These are the activations of a small neural network, seen along a few directions. Each row is one input.
Each table varies a few parts of the input and shows all the possible inputs, shuffled.
A made-up example of a description, with smaller parts first: ring(8) and (point or line(9) or (values(3) and line(6))).
Shared parts are said once, and a part with two or three values counts as separate values.

Other details of the inputs shift rows strongly along two fixed directions, in all tables alike. That doesn't count.
To show where, the next rows are all for the same input, with only those details redrawn:
2.036, 5.384, 3.416, -4.414, -5.667, -0.775, -0.386, 1.998, -0.335, -2.970, -1.609, -3.452
-1.064, -4.414, -1.627, 3.164, 2.785, 1.637, -3.438, -2.246, 0.474, 0.445, 1.970, 1.352
1.915, -1.958, -0.060, 1.234, -4.391, 4.067, -6.156, -2.223, 1.032, -2.246, 2.260, 2.685
2.067, -3.190, -0.665, 2.169, -4.344, 4.940, -7.290, -2.768, 1.369, -2.225, 2.980, 3.767
-1.788, -4.619, -1.849, 3.206, 4.848, 0.577, -2.238, -1.914, 0.209, 1.138, 1.624, 0.422
0.054, 0.107, 0.688, -0.348, -0.434, 0.171, -1.590, -0.111, -0.022, -0.912, 0.155, -1.202
2.478, 0.226, 1.039, -0.443, -5.987, 3.327, -5.259, -1.215, 0.799, -2.881, 1.409, 1.475
-3.206, -0.779, -0.184, 0.285, 7.299, -3.735, 3.091, 0.970, -0.972, 1.799, -1.202, -4.484

Table:
r1: -2.559, 0.646, -0.193, -1.513, 3.482, -2.652, 5.214, 2.113, -1.425, 2.594, -0.449, -1.919
r2: -2.762, -2.481, -2.478, 4.858, 3.296, 0.697, -0.332, -2.290, -0.171, 3.125, 0.412, 3.705
r3: 2.146, 5.250, 3.143, -4.839, -5.472, 0.167, 0.954, 2.477, 0.668, -1.874, -0.375, -2.845
r4: 6.129, -0.100, -1.945, -3.972, 2.396, -4.122, 3.238, -0.183, 0.220, -1.269, -5.018, -1.480
r5: 1.493, 5.729, 2.988, -4.110, -5.978, -1.018, -0.255, 2.496, 0.916, -2.405, -1.644, -3.099
r6: -2.627, 2.540, 0.400, 0.454, 4.365, -3.621, 4.731, 1.033, -2.597, 2.320, -2.627, -2.191
r7: 9.723, 5.450, 1.021, -4.394, -5.388, -4.927, 3.812, 2.541, 1.958, -3.776, -2.126, -1.828
r8: -1.693, -3.971, -2.282, 2.563, 5.047, 1.126, -1.404, -1.618, 1.020, 0.525, 2.310, 0.697
r9: -3.301, 0.556, -0.448, 1.644, 5.488, -2.391, 5.820, 1.000, -1.289, 4.236, -1.729, -1.393
r10: -0.142, 0.279, 1.126, -0.243, -0.701, 0.010, -0.804, 0.099, -0.449, -0.858, -0.500, 0.266
r11: 0.486, 3.592, 1.914, -3.132, -5.332, -0.352, 2.757, 2.596, -1.094, -0.285, -1.387, -1.134
r12: -3.267, 1.240, -0.920, 1.030, 6.656, -2.900, 5.019, 0.518, -1.684, 2.692, -1.311, -1.486
r13: -0.803, -2.415, -1.798, 3.290, 1.659, 2.940, -0.497, -2.153, 0.116, 2.519, 2.065, 4.049
r14: 1.117, -3.086, -1.322, 2.259, -5.436, 4.514, -5.682, -2.500, -0.501, -1.522, 2.593, 5.828
r15: -0.721, -1.743, -0.158, 0.928, 1.152, 1.006, 0.090, 0.159, 1.002, 0.882, 0.629, -0.922
r16: -3.235, -0.731, -0.165, 0.225, 7.176, -3.759, 3.087, 0.809, -1.035, 1.802, -1.203, -4.448
r17: -0.975, 1.114, -0.410, -1.358, -0.091, -0.833, 1.769, 1.025, -1.142, -0.351, 0.084, -0.233
r18: -1.095, -1.480, 0.440, 0.866, 0.882, 0.816, 0.921, 0.206, 0.524, 1.178, -0.008, 0.311
r19: -3.278, -4.470, -3.109, 3.797, 3.010, 0.166, -0.726, -1.324, -0.344, 2.464, 1.237, 3.207
r20: 1.958, -2.907, -0.336, 1.371, -4.356, 5.677, -4.848, -2.319, 1.840, -0.915, 3.383, 5.487
r21: -0.751, 0.399, 0.566, 0.212, -1.051, -0.140, -0.740, 0.291, 0.886, -0.166, -0.540, 0.821
r22: 1.664, 5.830, 3.207, -4.791, -4.913, -0.612, 1.143, 2.533, 0.027, -3.061, -1.383, -1.954
- What do these inputs look like to the network? => values(2) or (line(4) and ring(5))
- List by row number the other inputs of the same sort as r4. => r7

Table:
r23: -2.087, -3.093, -2.132, 0.974, 8.756, -3.088, 3.958, -0.046, -0.421, 2.496, -0.155, -2.596
r24: 0.703, -1.346, -1.311, 1.782, 1.163, -0.300, -0.420, -1.402, 0.519, 0.616, -0.232, 1.046
r25: 1.908, -3.669, -1.726, 3.149, -1.677, 2.505, -3.354, -1.537, 1.181, -0.506, 2.663, 3.466
r26: -0.746, 1.430, 1.008, 1.306, -5.348, 4.727, -3.352, -0.914, 1.036, -0.410, 2.206, 3.595
r27: 2.910, 0.046, 0.160, -1.194, -3.723, 1.100, -2.298, -0.418, 1.109, -2.239, 1.471, 1.630
r28: 2.491, 2.362, 1.288, -2.146, -3.603, -0.822, -0.733, 0.480, -0.311, -2.561, -1.011, 0.158
r29: -3.125, 3.592, 3.059, -2.472, -1.744, -1.396, 1.619, 2.087, -2.397, -0.185, -2.583, -3.081
r30: -1.938, -2.981, -1.511, 1.579, 8.999, -2.882, 4.481, 0.398, -0.412, 3.474, -0.564, -2.271
r31: 2.407, 1.633, 0.367, -1.951, -3.508, -0.361, -1.372, 0.733, 0.662, -2.301, -0.621, -0.541
r32: 0.329, -3.084, -2.485, 2.621, 1.732, 0.440, -1.579, -2.099, -0.072, 0.406, 1.264, 3.236
r33: 3.252, -1.371, -0.344, -0.424, -3.198, 2.772, -3.243, -1.367, 1.598, -1.386, 1.482, 1.764
r34: -2.271, -1.379, -1.598, 0.848, 7.065, -3.563, 4.530, 0.743, -0.598, 2.365, -0.827, -0.767
r35: -0.975, -3.538, -2.361, 1.082, 6.332, -1.018, 1.144, -1.005, -0.164, 0.958, -0.095, -0.416
r36: 1.864, 4.102, 1.730, -2.801, -2.438, -3.366, 1.658, 2.180, -0.636, -1.723, -2.613, -3.194
r37: -6.220, 1.488, 0.568, -0.856, 4.562, -2.742, 5.712, 2.382, -1.952, 3.669, -1.955, -3.027
r38: -3.207, 4.479, 1.838, -0.283, 0.932, -1.908, 2.449, 1.403, -1.734, 1.257, -1.255, -2.665
r39: -0.983, -3.337, -1.567, 1.834, 5.952, -1.823, 1.354, -0.702, 1.157, 1.982, 0.254, -1.119
r40: -3.837, 3.203, 1.899, -1.175, 3.668, -2.733, 3.840, 2.519, -0.554, 1.698, 0.081, -4.928
r41: 2.814, 1.710, 0.741, -1.928, -3.674, 1.414, -0.160, 0.209, 0.807, -0.672, -0.700, 1.264
r42: -4.934, -5.122, -2.526, 4.968, 3.544, 2.646, -2.555, -2.607, -1.543, 3.093, 1.901, 3.564
r43: 0.995, -4.286, -2.515, 2.678, 0.440, 3.395, -2.251, -2.705, 0.875, 0.284, 1.843, 4.660
r44: -0.954, 5.194, 3.691, -1.547, -3.782, -0.145, -0.506, 1.346, -1.117, -1.486, -1.139, -2.047
r45: 1.856, 4.840, 1.952, -4.078, -2.362, -3.796, 3.163, 3.147, 0.069, -1.364, -1.908, -4.687
r46: -1.431, 0.445, 1.229, -1.268, -4.538, 2.871, -2.262, 0.471, -0.192, -0.467, 1.683, 0.227
r47: 1.584, 4.476, 1.426, -3.050, -2.934, -2.681, 3.035, 2.719, -0.156, -0.870, -2.163, -2.081
r48: 1.190, -4.168, -2.171, 2.614, 1.088, 2.269, -3.101, -2.923, 0.224, -0.470, 1.219, 3.156
r49: 2.328, 5.112, 1.630, -3.992, -2.241, -2.525, 2.934, 1.794, -1.097, -0.706, -3.012, -2.907
r50: -0.744, -1.183, 0.740, 0.067, -6.186, 5.356, -5.820, -1.304, 0.111, -1.785, 1.990, 3.263
r51: 1.898, 5.904, 1.614, -3.370, -3.445, -3.849, 2.985, 2.704, -1.154, -1.291, -2.838, -3.402
r52: 1.006, -4.585, -1.899, 3.142, 0.756, 2.157, -2.570, -2.114, 0.980, 0.057, 2.950, 4.170
r53: 0.128, 0.081, 1.247, 2.095, -6.112, 5.631, -4.958, -1.058, 0.995, -1.108, 3.827, 3.553
r54: -2.013, -2.162, -1.497, 1.786, 6.806, -2.671, 3.710, 0.192, 0.626, 2.910, -1.323, -0.849
r55: -0.635, -5.014, -2.558, 3.139, 5.520, 0.579, 0.656, -1.597, 0.099, 1.831, 1.694, 1.461
r56: 0.987, -3.087, -0.902, 2.459, 1.256, 1.052, -0.957, -1.195, 1.322, 0.669, 1.198, 1.622
r57: 4.019, 1.974, 1.551, -1.247, -6.267, 1.285, -3.103, -0.517, 0.996, -2.923, -1.077, 0.837
r58: -2.795, 5.062, 3.825, -3.837, -3.542, -0.926, 3.515, 3.857, -1.923, 0.259, -1.201, -3.848
r59: 0.808, -0.485, -1.379, 0.319, 0.695, 0.027, 0.430, -1.053, -0.748, -0.035, -0.329, 0.673
r60: -0.906, -4.189, -2.118, 2.512, 6.534, -0.961, 0.187, -1.690, -0.101, 1.972, -0.195, 0.140
r61: 1.069, 0.011, -0.154, -1.578, 1.759, -0.981, 0.655, 0.317, 0.218, -0.237, -1.187, -1.575
r62: 2.688, 1.886, 0.739, -2.948, -3.926, -0.133, -1.223, 0.570, 0.411, -2.945, -0.597, 0.352
r63: 3.469, -1.759, -0.498, 0.611, -4.640, 3.595, -5.224, -2.045, 2.298, -2.560, 1.102, 3.081
r64: -2.902, 0.808, 0.951, 0.578, 1.326, 0.851, -0.978, 0.047, -0.011, 0.234, 0.749, -0.916
- What do these inputs look like to the network? => ring(6) and (values(2) or ring(5))
- Changing only the ring(6) part turns r58 into r42. The same change can be made to r55. Which row results? => r59
- Changing only the ring(6) part turns r39 into r63. The same change can be made to r45. Which row results? => r31
- Which other rows does r26 become when the values(2) part takes its other values? List them by row number. => r37
- Which other rows does r40 become when the ring(6) part takes its other values? List them by row number. => r26, r38, r44, r53, r64
- Start at r24 and move only the ring(5) part, one step at a time. The first step leads to r49. Which rows follow, in order? => r59, r32, r51
- Which other rows does r36 become when the ring(5) part takes its other values? List them by row number. => r28, r48, r57, r60

Table:
r65: 6.266, -2.405, -2.068, 2.508, -3.137, 1.733, -4.553, -2.910, 3.122, -2.380, 2.041, 4.169
r66: 2.330, 6.764, 2.989, -4.653, -6.939, -0.491, 2.228, 2.603, -1.146, -1.827, -1.150, -1.146
r67: -3.473, -1.290, -1.414, 0.570, 6.251, -3.281, 5.129, 1.206, -0.908, 3.070, -0.513, -1.351
r68: -1.571, 1.459, 0.708, -1.302, 0.363, -2.482, 1.336, 1.280, -0.962, -0.196, -1.161, -1.799
r69: 1.472, 1.743, 0.728, -0.806, -5.666, 2.020, -3.248, -0.477, -0.793, -2.199, 0.738, 1.791
r70: -3.144, -0.846, -0.582, 0.295, 5.234, -1.794, 2.129, 0.694, -0.751, 1.404, 0.480, -2.994
r71: -1.320, -2.893, -1.387, 2.769, 1.796, 1.742, -2.695, -2.337, 0.148, 1.035, 0.429, 2.250
r72: 0.992, 5.166, 2.140, -3.237, -3.475, -0.751, 2.868, 2.088, -0.249, -0.113, -2.257, -1.650
r73: -1.443, -4.398, -1.007, 2.911, 2.289, 1.765, -2.394, -1.546, 0.897, 0.902, 2.098, 0.864
r74: 0.291, -4.082, -1.402, 3.720, -2.922, 3.949, -5.805, -2.680, 0.539, -0.524, 2.137, 4.454
r75: -1.577, -2.220, -1.138, 2.243, 2.347, -0.113, 1.599, -0.058, 0.060, 2.473, 0.347, 0.890
r76: 2.099, 1.971, 2.032, -1.284, -5.524, 3.350, -3.357, -0.375, 0.796, -2.692, 1.029, 0.862
r77: -2.927, -0.299, 0.481, -0.112, 5.967, -2.057, 2.650, 0.665, -0.002, 2.057, -0.957, -3.740
r78: -1.563, -2.102, -0.638, 0.589, 2.079, 0.143, -0.748, 0.461, 0.467, 0.194, 1.327, -0.675
r79: -0.446, -2.982, -1.553, 3.515, -0.148, 3.254, -4.162, -2.659, 0.240, -0.329, 1.629, 3.979
r80: 1.644, -1.982, -2.072, -2.169, 8.263, -5.669, 5.445, 0.721, -0.692, 0.950, -3.519, -3.768
r81: 2.369, 8.395, 4.181, -5.557, -6.778, -1.317, 3.578, 3.326, -0.765, -1.825, -2.698, -2.135
- What do these inputs look like to the network? => values(2) or (values(3) and ring(5))
- What sort of input is r74? => values(3) and ring(5)
